These are the activations of a small neural network, seen along a few directions. Each row is one input.
In each table, some parts of the input vary, and every possible input appears once, in random order.
A made-up example of a description, with smaller parts first: one of 4 places along a line, together with either a single point or one of 9 places along a line or (one of 2 separate values, together with one of 8 places around a ring).
Shared parts are said once, and a part with two or three values counts as separate values.

Other details of the inputs shift rows strongly along two fixed directions, in all tables alike. That doesn't count.

Rows:
R1: 12 18 12 -14 -6 -6 -25 18 -3 40 -44
R2: -18 29 -5 -5 -5 29 -6 -7 15 -23 -36
R3: -18 -9 3 3 21 -8 0 -7 5 -40 31
R4: -1 25 29 -35 2 15 7 3 24 1 -27
R5: 7 -25 17 10 -5 -11 21 -9 13 -18 17
R6: -13 -5 -11 -34 -10 -16 -20 26 1 18 -42
R7: -26 -31 -31 59 13 -26 37 -26 -5 -3 79
R8: 25 17 -7 -1 -32 -1 -21 20 -2 3 -52
R9: 0 6 19 -12 -14 -19 -23 12 -11 32 -48
R10: 12 -3 -12 -20 27 4 1 -34 -40 -28 20
R11: -13 -24 4 -1 14 -8 -10 4 -6 -13 27
R12: -36 -9 17 13 23 5 5 -26 -6 -5 29
R13: 23 15 1 -1 -14 -11 -28 15 14 16 -53
R14: 3 13 39 -32 10 21 1 2 16 3 -25
R15: -7 26 33 -3 -1 -12 -21 -10 10 -24 -35
R16: 14 -42 -19 7 -30 -35 28 19 -5 47 12
R17: -9 9 -21 -10 1 4 8 14 -12 -13 32
R18: -23 -6 -10 -12 -13 -6 -18 2 7 31 -51
R19: -3 7 -27 0 2 2 10 14 -3 -28 25
R20: -5 14 6 -27 19 14 -26 10 24 -29 -26
R21: -2 8 -17 -36 -1 -3 -22 30 11 23 -35
R22: -15 36 36 -10 12 27 37 -22 4 -49 49
R23: 2 27 -1 21 8 -18 11 -6 8 -3 20
R24: -7 22 15 -29 22 35 -22 -60 -18 -23 -50
R25: -8 -4 -4 -9 26 2 -2 12 -6 3 31
R26: -23 30 -1 -16 -6 28 -9 -6 6 -6 -29
R27: 6 29 -9 22 -11 -7 15 0 -7 -15 19
R28: 1 -59 -30 34 -15 -18 -9 3 -9 45 5
R29: 2 -28 -51 24 -11 -16 6 13 -1 60 12
R30: -21 41 31 -20 -2 -16 -13 -7 2 -1 -29
R31: -4 -6 -19 25 -5 17 2 -12 3 -19 18
R32: 5 18 8 15 -2 3 6 1 -23 2 26
R33: -9 53 26 -21 5 -1 -14 -3 11 4 -27
R34: -5 2 26 20 19 18 48 -24 -13 -35 94
R35: -6 5 -22 -4 -5 6 -18 9 27 23 -58
R36: 8 -10 9 -20 -25 -14 5 14 20 11 -54
R37: 15 3 -4 8 -14 6 36 3 6 -19 19
R38: -9 -21 -10 0 -13 -3 -28 1 17 11 -60
R39: 42 -48 -27 21 -23 -20 18 19 12 33 12
R40: 16 -42 -49 37 -11 -12 -5 9 10 38 6
R41: 12 -12 -6 56 16 -20 22 -13 -18 8 96
R42: -16 40 28 -8 -1 -18 -10 -8 12 -19 -39
R43: 44 -44 -33 23 -39 -9 24 25 -4 19 10
R44: -18 17 11 -14 2 35 -15 -6 -3 -2 -28
R45: -3 13 10 -28 6 29 -25 14 -1 -29 -18
R46: -23 62 31 3 15 13 17 -27 -9 -46 50
R47: -21 -12 40 20 29 -1 46 -33 -9 -30 92
R48: 7 -3 32 1 18 16 14 -13 14 -16 32
R49: 4 -42 -50 14 -14 -42 6 29 -5 24 9
R50: -19 3 60 0 26 15 20 -35 9 -50 45
R51: 49 -21 -36 21 -14 -34 3 -19 -56 41 0
R52: -16 10 19 -9 18 31 -29 -14 22 -2 -30
R53: 4 24 26 -24 3 13 11 -1 35 -16 -31
R54: -1 16 -1 -25 -1 22 -20 14 7 -41 -25
R55: 4 -50 -32 5 -6 -31 -2 30 -22 42 14
R56: 10 -11 -7 -25 4 8 -36 31 8 16 -39
R57: 58 -51 -29 4 -18 -15 28 -16 -40 35 1
R58: -8 6 -20 -2 19 -7 6 10 13 -15 26
R59: -11 6 1 -8 18 16 5 7 -17 -23 40
R60: 23 13 4 -3 -26 7 -26 20 -10 16 -45
R61: 16 -44 -43 33 -24 3 -4 13 -16 38 10
R62: -4 20 47 -3 17 35 23 -25 4 -56 47
R63: 20 -38 -15 36 -22 -41 -6 14 -20 45 9
R64: -23 16 19 -17 21 28 -20 -11 13 9 -28
Description of these inputs: one of 4 separate values, together with either a single point or (one of 3 separate values, together with one of 5 places around a ring).
The inputs of R39 and R20 match in every part but the choice among 4 separate values. If R16 is changed in the same way as R39 into R20, which row does it become? -> R6
The inputs of R14 and R25 match in every part but the choice among 4 separate values. If R47 is changed in the same way as R14 into R25, which row does it become? -> R55
Which other rows does R38 become when the choice among 3 separate values takes its other values? List them by row number. -> R31, R40
Which other rows does R37 become when the choice among 4 separate values takes its other values? List them by row number. -> R2, R19, R27
Which other rows does R5 become when the choice among 3 separate values takes its other values? List them by row number. -> R39, R43
Which other rows does R59 become when the choice among 4 separate values takes its other values? List them by row number. -> R32, R34, R44
Which other rows does R41 become when the place on the ring of 5 takes its other values? List them by row number. -> R1, R13, R23, R33

Rows:
R65: 39 -31 -8 24 1 -3 25 -1 -5 8 45
R66: -29 35 14 -51 14 30 -44 4 27 -27 -75
R67: 15 -33 -67 20 -29 -24 -16 34 -7 60 -24
R68: 8 0 19 9 -1 -5 37 5 3 3 52
R69: 6 -27 -64 37 -14 -24 1 21 -10 35 22
R70: 15 30 30 -16 -16 12 -10 -18 2 -20 -58
R71: -22 6 -24 25 15 -1 3 -16 -3 -7 48
R72: -38 44 21 -44 25 34 -35 -5 28 -51 -50
R73: -3 -33 -41 -4 -7 -7 -26 14 -3 38 -28
R74: 41 -6 -15 9 -26 -17 13 20 -16 45 -4
R75: 2 15 27 17 -1 25 24 -26 -4 -33 38
R76: -5 10 35 16 11 -7 34 -39 4 -48 44
R77: 61 -39 -44 -6 -31 -33 6 29 -25 59 -25
R78: 9 50 54 -57 18 33 -10 -5 15 -29 -46
R79: 4 16 30 -14 23 25 25 -9 0 -29 48
R80: -40 0 -3 31 33 -7 18 -27 7 -26 83
R81: -11 -39 -30 20 -4 -27 -14 14 -3 51 -4
R82: 8 -9 1 -10 2 3 29 -6 -21 -18 32
R83: 20 -4 1 5 -30 4 7 -5 -11 3 -23
R84: 20 -31 -7 4 -11 4 20 -5 -11 -10 12
R85: 7 51 59 -51 -1 13 -11 10 28 -8 -68
R86: -41 27 39 -40 18 16 -48 -2 21 0 -86
R87: 14 22 46 -50 -1 46 -21 5 26 -22 -68
R88: 6 -2 9 15 -1 -33 41 -15 -14 -12 52
R89: -36 22 31 -45 25 27 -52 -7 10 -6 -81
R90: -2 -19 -42 8 -18 -19 -12 39 14 29 -23
R91: -28 26 11 -18 13 16 -36 -11 9 -2 -45
R92: -7 -5 19 31 35 -6 11 -13 -29 -58 119
R93: 3 -50 -49 15 -23 -35 -19 32 1 70 -27
R94: 16 -28 0 12 -2 17 27 -6 -8 -15 43
R95: 28 9 -3 11 -10 -17 22 -7 -21 13 21
R96: 7 16 42 18 15 3 29 -21 18 -30 47
R97: -49 11 17 12 57 16 7 -45 0 -50 78
R98: 10 -5 10 -14 -25 -5 19 22 0 18 -12
R99: 7 -40 -48 20 -18 -22 -26 21 -17 73 -33
R100: 26 -42 -16 15 -41 -21 17 15 -4 27 -17
R101: 16 3 -2 5 -21 5 24 5 -19 12 19
R102: -38 6 -8 31 31 -9 22 -15 11 -39 81
R103: -27 -9 -20 25 16 -13 11 -8 9 -7 58
R104: -26 19 -17 40 28 4 22 -14 -3 -40 82
R105: -34 46 21 -45 23 39 -33 4 30 -53 -54
R106: -41 39 4 24 41 17 15 -31 4 -61 75
R107: -4 -51 -47 23 5 -21 -7 6 -17 42 22
R108: 20 -4 14 22 27 2 32 -39 -10 -41 72
R109: 13 15 6 11 -5 -13 28 -20 -24 -10 32
R110: 6 18 39 20 16 -7 29 -36 10 -41 45
R111: 7 17 33 -31 -21 -9 -48 39 6 0 -67
R112: -13 -7 -28 10 -6 -11 -4 29 17 3 -2
R113: 36 -39 -36 8 -15 -30 29 8 -32 25 28
R114: 25 8 9 27 -3 -5 20 -25 -11 -12 29
R115: 40 -35 -18 -4 -23 -11 2 6 -11 14 -31
R116: -41 -2 -1 28 33 -7 15 -29 5 -22 78
R117: 0 -29 -45 -3 -10 -7 -22 22 2 30 -21
R118: 9 -43 -61 14 -31 -34 -12 44 8 60 -25
R119: 19 9 36 -29 -25 18 -13 24 31 12 -74
R120: -15 38 34 3 12 13 35 -38 -20 -50 54
R121: 12 40 35 -36 -11 28 -5 8 6 1 -44
R122: 14 -56 -69 11 -24 -24 -22 34 -7 64 -24
R123: -49 22 25 24 51 12 3 -48 -12 -33 63
R124: 19 -49 -75 12 -26 -20 -15 49 -3 52 -22
R125: 49 -29 -28 5 -40 -50 11 32 -11 64 -27
R126: -4 39 48 -65 5 44 -9 0 9 -35 -55
R127: 16 -3 0 28 -8 -18 -6 12 -31 -3 41
R128: -34 22 27 -47 23 28 -53 -7 13 -8 -82
R129: 5 47 56 -33 -4 48 -14 -9 21 -28 -56
R130: -51 38 43 -36 29 21 -36 -18 26 -24 -53
R131: -33 39 25 -37 16 25 -50 -11 12 -3 -84
R132: 13 -38 -65 22 -29 -24 -21 28 -10 69 -26
R133: -3 -26 -46 22 -10 -17 -14 8 -11 46 -1
R134: -4 1 15 2 -7 -11 38 -7 -10 -14 34
R135: 24 8 15 24 -2 7 21 -15 -2 -6 31
R136: 11 3 29 -30 -33 19 -10 19 23 6 -78
The inputs of R90 and R106 match in every part but one. If R112 is changed in the same way as R90 into R106, which row does it become? -> R104
The inputs of R81 and R128 match in every part but one. If R116 is changed in the same way as R81 into R128, which row does it become? -> R73
What is each input in this table made of? -> one of 3 separate values, together with either a single point or one of 11 places along a line or (one of 2 separate values, together with one of 6 places around a ring)
Which other rows does R96 become when the choice among 2 separate values takes its other values? List them by row number. -> R85
Which other rows does R136 become when the choice among 3 separate values takes its other values? List them by row number. -> R75, R94

Rows:
R137: -24 -37 -72 26 0 -13 -18 34 14 35 12
R138: 1 41 16 -28 -6 23 -32 -12 1 -13 -81
R139: 21 -24 -41 14 -14 -20 -6 15 -33 46 6
R140: 33 -33 -25 -3 -21 -5 11 34 -10 28 6
R141: -31 51 36 -5 49 32 5 -59 -15 -75 52
R142: 19 -20 -36 19 -16 -35 0 21 -25 48 8
R143: 31 -29 -21 0 -23 -21 16 39 -2 29 7
R144: -11 -22 7 64 25 -21 46 -43 -8 -18 118
R145: 11 -6 1 46 5 -10 57 -13 -1 -34 109
R146: 13 19 21 -57 -8 38 -20 11 14 -26 -72
R147: -40 24 53 -7 56 36 11 -66 -2 -75 55
R148: 6 41 39 -44 -19 16 -9 24 33 -15 -70
R149: 22 -8 -31 29 -26 -28 2 8 -16 36 -2
R150: 8 -43 -15 13 -8 -32 3 14 -10 48 6
R151: -7 14 34 -31 -1 26 -28 -17 16 -9 -82
R152: 39 -34 -31 14 -31 -2 22 22 -4 17 4
R153: 9 -36 -12 23 -20 -34 9 13 1 53 3
R154: -50 25 -8 -37 13 20 -55 22 36 -18 -70
R155: -6 49 25 -28 -12 0 -27 6 10 6 -71
R156: -43 28 61 -8 59 29 11 -56 0 -64 62
What is each input in this table made of? -> either one of 2 separate values or (one of 3 separate values, together with one of 6 places around a ring)
Which other rows does R155 become when the place on the ring of 6 takes its other values? List them by row number. -> R138, R139, R141, R142, R149
Which other rows does R147 become when the place on the ring of 6 takes its other values? List them by row number. -> R144, R150, R151, R153, R156

Rows:
R157: -28 -41 -70 28 14 -12 -19 15 -5 26 30
R158: 5 -19 -9 25 -3 -22 1 -10 -16 31 14
R159: -18 21 41 -11 37 31 16 -44 -4 -56 41
R160: 5 4 -15 8 -16 -20 1 17 0 22 -8
R161: 4 -25 -14 18 -9 -18 15 11 6 19 21
R162: -1 17 31 -47 -10 17 -39 1 12 10 -108
R163: 0 -11 -10 25 -10 -27 6 10 4 26 19
R164: 2 35 25 -43 -12 10 -42 2 4 11 -106
R165: 26 -19 -23 20 -11 -7 13 2 -23 17 21
R166: -8 31 37 -11 31 30 14 -39 -4 -64 36
R167: 22 -15 -18 -2 -20 -3 9 28 5 4 -1
R168: 16 -4 -17 4 -24 -3 9 23 4 12 -2
R169: -26 26 42 -13 32 25 16 -17 17 -59 42
What is each input in this table made of? -> either a single point or (one of 2 separate values, together with one of 6 places around a ring)
Which other rows does R164 become when the place on the ring of 6 takes its other values? List them by row number. -> R158, R159, R162, R165, R166
